Each row below holds a small network's activations on one input, seen along a few directions.
In each table, some parts of the input vary, and every possible input appears once, in random order.
A made-up example of a description, with smaller parts first: ring(5) and (point or (values(2) and line(4)) or ring(11)).
Shared parts are said once, and a part with two or three values counts as separate values.

Other details of the inputs shift rows strongly along three fixed directions, in all tables alike. That doesn't count.
These rows show it; all are for the same input, with only those details redrawn:
[ 17 -12   4  17 -43   9  27   5 -11 -19   2  26   2   4]
[-42  -5 -13  19   6 -11  -7   0 -17  16 -37  -5  -6  30]
[ 20 -14   8  11 -30  10  21  10  -4 -15   6  21   0  -1]
[-43  -5 -14  19   6 -10  -8  -1 -18  16 -39  -7  -6  30]
[ 31 -27  26 -26  34  20 -34  28  35 -10 -15 -24 -16 -41]
[-44  -7 -13  17  11 -15  -8   1 -16  16 -41  -8  -6  29]
[ 22 -16   7  14 -42   7  21   8  -8 -21  -5  21   2   1]
[ 17 -14   4  17 -45   8  27   4 -12 -19   4  26   2   5]

A family of inputs:
x1: [ 23  14  -4  -7 -46  -7  21  -4  -3 -23   7  24  26   9]
x2: [ 27  -6   6  20 -40   4  26 -16 -13 -17   1  21   8   5]
x3: [-43  -5 -13  18  10 -13  -8   1 -16  16 -40  -8  -6  30]
x4: [-41  13 -14  -6  18 -23 -20  -7  -8  21 -39 -19  24  13]
x5: [-29  -2 -12   3  27 -18 -17 -17 -15  13 -41 -20  -8  26]
x6: [-37  14 -13  -2  50  21  18  -1  10  32  95  27 -27   2]
x7: [ 27   6   8   2 -45  -7   7 -10  -5 -28   4  10  12   5]
x8: [-29   2 -19  10  21 -19 -21 -17  -8   6 -34 -19  -8  29]
x9: [ 24   1  14  10 -36  -3  12  -8 -11 -13  14   8  21  -5]
x10: [-39  -5 -22   9  11 -16 -19   5 -11   2 -39 -15 -12  33]
x11: [-33  14  -4   3   9 -28 -15 -16 -22  15 -34 -15   5  35]
x12: [-33   4 -18  12  30 -21 -19 -13 -12   3 -38 -20  -5  21]
x13: [-35  11 -15   4  48  18  14   2   7  41  96  27 -25  -7]
x14: [ 22 -16   3   0 -29   9  20   8  -8 -20   9  18  -6   4]
x15: [ 38  -1  23 -55  31  12 -35  16  34  -8 -16 -25   7 -39]
x16: [ 45 -18  14 -18  39   9 -39  16  26 -12  -9 -30  -8 -48]
x17: [-41   4  -9   0  45  26  17  -5   9  44  96  23 -21  -5]
x18: [-22  44 -21  -8  24  21  75  -4  40  63  90 -21 -41 -13]
x19: [ 19  16  -6   0 -38  -6  18  -2  -9 -11  15  24  27  -9]
x20: [ 25  11   9  -5 -44   1  18  -5  -3 -14  -7  21  29  -4]
x21: [ 40 -24  21 -22  39  15 -35  11  29 -10 -10 -35  -4 -47]
x22: [ 22   9   4  16 -47 -10  12  -9 -19 -20  10  16  17  -5]
x23: [ 37   7  16 -45  32  11 -38  21  35 -16 -12 -24  11 -43]
x24: [ 35   0  27 -33  32   9 -44  12  29 -20  -8 -34  -3 -42]
x25: [ 18   8  18   7 -36  -2  17 -15  -7 -10  15  18  14  -1]
Q: What do these inputs look like to the network?
A: point or (line(4) and ring(6))
Q: Which other rows does x3 become when the line(4) part takes its other values? List them by row number.
A: x2, x20, x25

A family of inputs:
x26: [-22 -34 -17  55 -23  14  48  -9 -25   3  16  32 -34  35]
x27: [-72   8  -8  -6  51 -37 -57 -12 -25  33 -93 -45   5  52]
x28: [ -2  30  -5  -9  28  18  23 -12  24  27 113  10 -23 -11]
x29: [ 52 -14  32 -49   8  25 -14  27  47 -11   8 -17   9 -63]
x30: [-11  17  -6  17 -30   0  39 -33 -21  10  17  26  12  40]
x31: [-23   8   6  17 -36 -11  23 -27 -31  12  24  36  20  29]
x32: [-22  22  -2  23 -44 -12  44 -21 -15  19  20  15  11  23]
x33: [-26 -36  -9  48 -25  10  35   0 -37   0  21  40 -31  36]
x34: [-88  23 -46  -3  61 -32 -27  -8  -8  46 -18 -31  -6  43]
x35: [-76 -26 -28  44  30 -21 -11  14 -19  27 -84 -45 -48  45]
x36: [ -1  16 -16  39 -67 -25  35 -14 -37 -26 -28  -1  17  19]
x37: [ 43 -64   4  10 -41  15   7  49   2 -52 -75 -16 -22 -20]
x38: [ 58  -7  38 -49  16  34 -26  30  44 -20   7  -5   8 -46]
x39: [ 51 -14  42 -41  11  27 -30  28  47 -16   9  -3  13 -58]
x40: [-15  11 -14  20 -31 -17  14 -26 -35  -8  35  31   9  37]
x41: [ 55 -17   7  -9 -47 -10 -10  26  -1 -39 -70 -19  29 -35]
x42: [ -4  34  11 -19  26  30  35 -11  26  42 100  14 -18  -7]
x43: [ 16  13  -2  -5   2   9  21 -25   7   0  44  24  -8   4]
x44: [ 59  -8  28 -58  13  31 -10  30  44 -15   6 -19   3 -51]
x45: [ 34 -17  12  -9 -10 -12 -47  29   5 -52 -86 -32  25 -30]
x46: [-99  22 -41  -3  85 -31 -37  -3  -9  53 -35 -45  -3  25]
x47: [ -6  14  14 -10  32  28  24 -27  24  43 101  28  -5 -15]
x48: [-64  10  -2 -18 113 -15 -72  -5   6  67  -9 -40 -11  -2]
x49: [  5   7   6   4   1   7   6 -14 -15  -5  56  23   6 -10]
x50: [ -1  35  -1 -18  30  20  32 -13  27  32 102  20 -28 -10]
x51: [ 54 -11  13 -17 -41  -7 -22  22   8 -59 -72  -1  18 -14]
x52: [ -2   7 -12  35 -65 -22  17  -2 -37 -16 -34  32  38  23]
x53: [  9   2 -11  42 -61 -23  26 -26 -39 -13 -34  17  29  22]
x54: [ 53 -17   9  -8 -44 -10 -31  24   6 -65 -60 -11  23 -14]
x55: [ 15   7  -6   4  -1   6  12 -23   5  -5  54  14  -3   3]
x56: [-13  26 -14  33 -38 -15  40 -17 -24  19  22  16  10  16]
x57: [ 52  -4  28 -35  63  41 -22   2  49  -3  73 -15 -15 -73]
x58: [ 23 -52  12  12  -6  28  -3  44  13 -28 -20   9 -29 -18]
x59: [  5   6  -7  18 -61 -26  17 -22 -43 -31 -31  30  16  40]
x60: [-37   4 -12 -55 105 -18 -77  22  37  28 -78 -73 -19 -13]
Q: Changing only one part turns x44 into x38. The same change can be made to x46. Which row results?
A: x45
Q: What do these inputs look like to the network?
A: ring(5) and (point or ring(6))
Q: A walk changes only the ring(5) part. It starts at x32 and steps to x47. List the rest of the walk in order.
A: x31, x39, x29
Q: Which other rows agree with x36 in the ring(5) part? List them by row number.
A: x28, x32, x35, x42, x50, x56
